Each row below is a small network's average activation on inputs in which a field has the value named, seen along a few directions.
Values that are neighbours, or in one group, have similar rows; names and order tell nothing.
(in the rows, 500 means zero)
Strong random noise was added to every row along 5 fixed directions; ignore it. To show where, here is one row again and again, with new noise each time:
[474 419 464 363 362 487 419 362 445 296 535 436 347 464 543]
[357 527 546 407 590 377 431 293 529 442 205 332 347 648 420]
[718 340 840 560 593 616 420 440 446 525 490 622 456 616 833]
[482 460 559 512 651 511 456 502 581 476 723 663 556 513 393]
[719 289 550 539 542 563 443 529 406 365 550 527 382 448 705]
[355 558 484 447 473 514 451 435 586 438 643 597 564 527 295]
[541 405 299 574 709 404 491 567 485 369 285 345 364 471 347]


Values of H:
h2: [598 618 474 644 467 733 598 662 558 701 361 614 714 530 459]
h3: [429 661 336 665 233 696 537 694 541 494 372 510 683 480 248]
h7: [561 636 567 627 273 606 496 618 409 589 147 367 478 542 598]
h9: [684 530 530 653 658 646 508 660 569 667 682 684 694 406 545]
h5: [377 512 316 456 444 248 454 450 451 430 481 329 450 364 382]
h1: [647 424 460 487 453 406 488 529 401 463 673 482 509 299 680]
h8: [357 563 451 420 515 408 497 468 533 521 493 458 388 556 366]
h10: [551 502 440 453 451 611 534 516 531 458 731 589 555 347 559]
h4: [460 609 644 588 306 603 672 618 459 757 406 557 692 683 600]
h6: [584 326 335 428 478 414 677 555 379 430 657 457 457 416 695]
Each value of H is a pair of two hidden parts, and every pair occurs once (5 first parts, 2 second parts).
h6 and h4 share the first part; h6 and h9 share the second. Which value has the first part of h9 and the second part of h4?
> h7
h3 and h10 share the first part; h3 and h5 share the second. Which value has the first part of h5 and the second part of h10?
> h1

Values of S:
s8: [478 451 443 468 335 586 439 499 457 348 716 565 544 446 400]
s2: [556 429 332 360 493 483 564 412 424 371 360 302 219 470 702]
s1: [527 538 511 491 452 369 614 461 410 614 272 393 555 496 682]
s3: [393 599 480 415 402 467 411 370 593 458 536 519 525 445 384]
s7: [398 432 462 293 217 288 566 361 325 417 487 291 367 455 711]
s4: [395 559 230 412 718 293 433 440 577 404 289 233 265 413 223]
s6: [420 465 449 523 528 512 441 590 558 412 903 672 610 386 262]
s10: [573 235 658 284 459 504 518 365 401 401 795 559 248 518 911]
s5: [742 425 420 667 665 573 472 677 491 473 393 475 476 376 524]
s9: [548 490 517 560 416 572 447 546 450 429 351 436 442 566 478]
Each value of S is a pair of two hidden parts, and every pair occurs once (5 first parts, 2 second parts).
s5 and s8 share the first part; s5 and s1 share the second. Which value has the first part of s1 and the second part of s8?
> s7
s9 and s4 share the first part; s9 and s10 share the second. Which value has the first part of s10 and the second part of s4?
> s2
